cols: Z A S M V X R
[119  79  78 121 115  84 121] = tir
[ 77 131 113  97 152  88 184] = Pibu
[163 103 115 131 111 148  69] = zol
[106  89  83 122 124  79 142] = kod
[129 126 150 106 132 146 108] = ris
[148 126 124 168 108 126 126] = bom
[113 132 112 162 118  87 176] = Gena
[174 109 138 119 115 177  46] = Mupo
[137 128 141  91 143 166  88] = fimid
[177  92 120 132 105 162  44] = bola
[120 135 139  79 152 154 109] = zaba
[121 129 149  86 137 146 111] = vone
col: [112 138 141 120 139 149]	S
col: [126  87 177]	X
back: [146 137  86 149 129 121]	vone
back: [184  88 152  97]	Pibu

cols: J N C G H E Y
[198 156 128 219  94 175  81] : zol
[128  80 134 124 106 114 100] : zaba
[113  54  90 124 132 161  95] : Pibu
[113  54  90 124 132 161 154] : Mupo
[137 118 105 116 122 147 142] : kod
[147 134  80 178 122 112 117] : fimid
[113  38  58 131 123 142 147] : bom
back: [154 161 132 124  90]	Mupo
loc: [95]	Pibu, 7

cols: B D K W
[85 71 77 97]  Gena
[198 180 180 180]  Pibu
[68 51 79 59]  bom
[97 54 73 93]  ris
[73 42 81 57]  zol
[81 75 65 96]  vone
[195 180 162 176]  bola
[80 55 96 54]  Mupo
[80 82 85 84]  tir
[211 182 193 186]  kod
[203 196 170 224]  fimid
asked: [85 71 77 97]	Gena
col: [ 73  81 195  80  80 211 203]	B
back: [54 96]	Mupo

cols: Q T U L F
[125 108  39 130  93] : Gena
[104 105 100 123  94] : Mupo
[127  39 108 130  93] : tir
[ 89 107  96 153 120] : bola
[105 122  58 124 152] : zaba
[ 83 130  84 109  62] : bom
[137 161  79  99  95] : Pibu
col: [ 94  93 120 152]	F
loc: [153]	bola, 4
asked: [137 161  79  99  95]	Pibu
back: [ 96 107  89]	bola
col: [108  96]	U
back: [ 93 130  39 108]	Gena

cols: gumit deka rumis sibe Bezad
[127 120 133 136 135] : kod
[127 124 129 129 135] : bom
[137 108  83 180 143] : fimid
[146 124 111 121 148] : ris
[157 158 119 123 182] : vone
[210  44 104 139 141] : Mupo
[127 118 131 135 119] : tir
[178  75 124 110 147] : Gena
miss tir: [135 131 127 119]	[118]
col: [143 148 182 141]	Bezad
miss fimid: [108 137 180  83]	[143]

cols: nom Soki lizig nema devet Fuze sev Fedur moga kip
[188 162 177 174 173  65 174 188 104 178] : bola
[114  49 171 198 136 202 113 153 189 126] : vone
[145 156  98  71 150  79 169 120  65 158] : tir
[169 116 204  95 146  98 129 215 137 153] : Mupo
[165 193  51 129 215 146 113 153  59 178] : Gena
back: [215 129  98 146  95]	Mupo
miss bola: [ 65 174 188 177 178 104 174 188 162]	[173]
miss bola: [177 188 173 162  65 174 188 174 104]	[178]
col: [189  65 137]	moga
asked: [114  49 171 198 136 202 113 153 189 126]	vone

cols: Bub Pup vodur rugu Nifiv
[169  64 122 146 158] -> Pibu
[ 85 129 128 103 202] -> Mupo
[128 105 124 139  67] -> bom
[122  74 174 123 189] -> zol
[216  85 105  94 131] -> vone
miss zol: [189 122 174  74]	[123]
back: [103 128]	Mupo
back: [ 85 216]	vone
back: [103 128 129  85]	Mupo
col: [146 103 139]	rugu
asked: [128 105 124 139  67]	bom
col: [103 139]	rugu

cols: Suliv Tomi tup Zes ruk pef buk danup
[177 199  30 165 208  47 212  75] = bola
[177 199  30  60 208  47 180  75] = tir
[ 91  84 146 229  77 222  60 115] = Mupo
[ 97 116 158 179  87 189  83 102] = ris
col: [199 199  84]	Tomi
back: [ 83 189  87 179 158 116  97]	ris
loc: [179]	ris, 4

cols: gesu furat funu Bodab
[118 109 102 145] = tir
[ 95 155  33 107] = fimid
[154 133 118 113] = vone
[164 117 116 157] = Gena
[ 98  89 128 137] = Mupo
[128  96 155 131] = Pibu
[114 172 173 158] = bola
back: [155  96]	Pibu
back: [107  33 155]	fimid
loc: [117]	Gena, 2
asked: [118 109 102 145]	tir
miss Pibu: [131  96 155]	[128]
miss bola: [158 173 114]	[172]

cols: fav bamu vub rizap Vep
[173 115 181  68 183] -> fimid
[165  94  50 118 179] -> Pibu
[165  94  50 194 178] -> tir
[123 140 212  74 190] -> zaba
[105 115 181  68 183] -> bom
[105 115 181  68 162] -> ris
[128  90  17 118 110] -> kod
col: [190 183 162 110]	Vep
loc: [123]	zaba, 1

cols: mize dopa degu zado desa sor Tikiz
[ 97 137 172 109  66 142  28] = bom
[156 114  18 160  52 150 186] = zaba
[130 132 122 141 132 117 120] = kod
[108  66 180 124  76 145 184] = bola
[ 97 137 172 109  66 142 179] = tir
asked: [ 97 137 172 109  66 142  28]	bom
loc: [130]	kod, 1

